A small network was trained on invented records. Each row is its activation on one of them, seen along a few directions.
Records have a field called MIRAT. Each example row is followed by its value.
Other fields move the rows too, some of them a lot.
(in the rows, 500 means zero)
Strong random noise was added to every row along 3 fixed directions; ignore it. To show where, here is one row again and again, with new noise each time:
[588 443 475 636 646 123 323 352 474 890 559 498 492 718 616 801 557 609
 612]
[338 740 285 471 516 336 677 647 576 485 509 259 529 586 535 703 606 519
 577]
[295 551 410 387 385 675 682 585 530 338 443 419 533 371 552 363 590 554
 510]
[368 430 485 257 392 430 569 570 446 392 479 405 445 442 589 363 685 665
 646]
[323 549 409 333 406 507 649 607 505 369 470 367 493 438 561 423 641 594
 585]

[707 190 659 710 594 511 168 144 415 880 480 860 500 529 593 433 405 585
 436] -> buvem
[350 412 493 382 342 663 524 572 421 400 493 598 459 379 636 292 536 621
 482] -> kere
[484 438 549 553 488 616 501 405 515 536 471 614 532 457 466 438 521 506
 460] -> geziv
[578 502 646 677 557 621 377 416 546 523 462 687 540 480 459 450 362 357
 314] -> fosub
[517 496 546 407 395 513 484 579 475 371 476 439 439 401 446 387 475 482
 496] -> zufi
[577 238 595 706 538 497 349 289 458 795 492 707 568 482 567 591 532 536
 449] -> rozib
[721 341 642 531 583  92 132 366 398 805 552 601 367 662 595 584 507 608
 589] -> vub
[555 440 629 200 352 313 458 668 399 277 469 411 349 420 485 356 571 563
 566] -> sela
[442 571 515 380 408 496 547 622 489 307 457 430 450 429 478 325 604 494
 515] -> rosub
[478 532 521 662 578 535 427 464 518 683 460 652 538 536 518 646 411 415
 397] -> divu
[544 610 412 532 580 259 458 509 514 576 509 440 480 657 484 635 498 502
 534] -> buvem
[534 552 531 421 533 401 501 582 566 438 501 543 493 546 430 519 460 468
 431] -> bilu
[404 629 338 700 544 481 604 526 546 623 551 427 546 539 560 750 513 450
 490] -> peg
[507 395 567 336 437 468 456 493 437 422 484 505 445 473 501 347 577 597
 577] -> vasim
[399 491 504 359 433 493 595 570 519 411 478 530 479 440 482 417 647 554
 530] -> talot
[345 450 483 569 430 789 585 455 571 513 431 697 598 347 569 391 495 522
 330] -> bilu
[473 549 498 605 509 409 466 472 511 571 499 496 508 516 577 537 564 491
 484] -> rosub
[756 395 689 527 540 272 240 409 429 579 538 538 422 576 428 536 355 440
 489] -> zufi
[487 533 463 438 514 215 509 635 501 510 496 431 471 555 490 678 677 531
 574] -> zoso
[540 567 565 334 439 333 513 704 514 271 484 419 437 493 425 502 501 458
 443] -> sorad
[140 792 259 504 431 545 766 744 583 421 447 340 578 486 552 665 624 455
 472] -> divu
[460 368 534 521 533 339 444 381 464 738 520 637 499 521 621 595 663 622
 575] -> talot
[554 397 560 325 449 214 337 528 410 562 504 518 362 545 562 509 540 655
 603] -> kere
[656 163 729 417 503 205 216 394 384 645 510 681 410 515 556 491 647 665
 609] -> zoso
[680 366 604 463 605 187 280 397 428 712 513 650 427 631 543 573 470 569
 529] -> fomab
[760 312 716 581 556 253 187 423 382 713 578 661 392 606 538 554 407 556
 483] -> sela
[494 558 511 443 495 598 538 552 568 351 444 570 512 431 450 384 374 440
 366] -> fomab
[534 377 568 605 460 722 454 434 482 502 511 636 511 413 481 395 428 467
 424] -> peg
[579 192 709 431 461 634 394 446 408 456 504 715 463 370 509 272 533 553
 493] -> rozib
[707 313 661 560 699 162 233 332 455 762 613 636 412 689 534 641 507 588
 606] -> geziv
[525 527 578 541 563 412 424 558 496 491 527 563 456 569 516 489 513 470
 473] -> fosub
[610 429 617 506 531 598 415 423 521 478 484 584 512 466 439 386 367 449
 414] -> vasim
[510 494 588 457 417 648 525 620 545 310 434 569 513 353 444 372 421 425
 316] -> sorad
[479 641 450 381 459 310 480 649 498 410 504 371 411 533 505 495 540 511
 540] -> vub

Which value of MIRAT does each new row have?
[600 674 439 662 649 405 474 485 572 631 525 459 560 634 426 726 371 371
 422] -> vasim
[534 355 681 246 394 517 484 626 459 209 450 547 447 364 418 261 584 503
 489] -> zoso
[419 739 341 753 552 706 622 517 686 524 432 565 627 490 456 614 306 338
 241] -> fomab
[474 585 458 669 524 650 539 458 622 565 455 658 586 507 468 587 405 404
 293] -> bilu
[430 363 528 619 511 568 482 331 498 730 487 725 568 427 613 515 590 568
 465] -> talot
[567 492 581 309 483 410 479 561 470 340 497 434 442 525 435 398 500 503
 545] -> vasim
[374 413 473 482 495 443 541 486 461 571 536 532 492 526 622 492 689 645
 616] -> geziv
[340 384 562 304 363 592 594 513 492 345 482 573 495 350 548 290 672 601
 524] -> talot
[524 415 567 582 506 611 467 379 526 575 477 636 532 474 464 450 496 493
 441] -> geziv
[499 514 626 571 477 732 482 508 553 401 425 636 528 401 449 318 413 365
 311] -> fosub
[419 624 453 487 486 327 533 579 519 454 498 383 475 534 557 529 623 495
 552] -> rosub
[480 534 531 626 569 524 425 495 524 644 467 629 538 548 497 620 416 414
 399] -> divu
[432 444 470 580 482 631 515 401 487 614 462 586 562 438 593 474 528 547
 477] -> vasim
[678 362 579 771 640 371 274 309 492 822 569 643 475 613 527 700 394 487
 495] -> peg
[328 434 418 615 454 901 580 398 489 501 455 703 563 320 659 288 489 535
 387] -> buvem
[518 441 580 482 366 565 460 549 461 426 431 551 461 388 495 399 474 510
 416] -> sela
[495 751 374 477 532 194 488 667 545 500 527 310 434 633 494 682 513 468
 533] -> vub
